Each row below holds a small network's activations on one input, seen along a few directions.
Each table varies a few parts of the input and shows all the possible inputs, shuffled.
A made-up example of a description, with smaller parts first: values(3) and (point or line(11) or (line(6) and ring(8))).
Shared parts are said once, and a part with two or three values counts as separate values.

Table:
r1: [2,-27,-27,30,24,2,-45,-40,-32,-38,-10,-6]
r2: [19,29,-38,2,41,-26,-42,-14,-66,-10,31,17]
r3: [-45,14,-4,-19,-5,-54,4,11,36,34,16,3]
r4: [11,-47,-39,38,15,15,-6,-39,-31,-57,7,-6]
r5: [30,28,25,-81,6,-3,-7,-1,23,38,-20,4]
r6: [0,9,-29,-17,45,-32,-42,-46,-43,-31,16,-3]
r7: [-36,-18,10,29,-25,-31,2,25,45,12,-13,0]
r8: [-19,46,-19,4,-10,-47,7,38,25,49,36,16]
r9: [12,12,35,-10,-10,69,39,12,-1,-12,-30,-14]
r10: [-28,-47,-9,32,-37,-14,36,28,41,1,5,-5]
r11: [55,59,12,-55,-1,1,4,22,3,57,-8,23]
r12: [45,-36,36,-20,-14,38,23,13,31,15,-18,3]
r13: [-60,-4,11,46,-33,17,41,23,5,-13,10,-23]
r14: [39,-6,52,-24,-7,19,-9,8,34,25,-39,3]
r15: [-25,-12,-15,46,13,47,-8,-40,-69,-71,16,-11]
What is each input in this table made of?
> values(3) and line(5)
Change only the values(3) part in r2. List by row number the other rows that result.
> r8, r11
Change only the line(5) part in r14. List by row number the other rows that result.
> r5, r9, r11, r12
Start at r2 and move only the line(5) part, one step at a time. The first step leads to r6. Which rows follow, in order?
> r1, r4, r15

Table:
r16: [-36,-38,26,63,-38,60,43,12,13,-30,-13,-18]
r17: [-23,-70,-35,33,14,-33,-30,-41,-6,-47,8,-8]
r18: [-57,18,-48,40,17,-33,-2,-10,-51,-35,54,-8]
r19: [-40,44,-3,-2,-33,-35,37,60,30,54,21,9]
r20: [7,-10,36,7,-47,59,65,42,47,15,-22,-15]
r21: [-36,-68,0,46,-26,-41,-9,2,48,-9,-4,-8]
r22: [-74,18,-16,53,-16,-35,17,36,6,4,39,-3]
r23: [-1,-40,12,-7,-31,-40,17,28,80,38,-23,8]
r24: [63,-18,0,-51,35,-23,-53,-25,9,15,-12,24]
r25: [36,-5,29,-62,1,-37,-17,4,66,52,-30,8]
r26: [-22,-39,-9,46,-2,66,21,-31,-42,-70,2,-21]
r27: [30,73,-16,-41,27,-23,-24,-5,-40,33,33,23]
r28: [29,-35,-37,1,44,-25,-64,-49,-23,-27,-15,0]
r29: [-6,59,-51,8,39,-24,-30,-29,-66,-20,31,9]
r30: [30,-1,2,9,18,67,-12,-35,-68,-62,-22,-9]
r31: [-7,78,10,-56,-6,-26,3,31,15,69,13,13]
r32: [35,24,64,-51,-13,58,34,22,23,24,-39,-5]
r33: [69,11,36,-36,18,65,1,-11,-41,-5,-22,0]
Changing only one part turns r23 into r17. The same change can be made to r20. Which row results?
> r26
What is each input in this table made of?
> values(3) and ring(6)
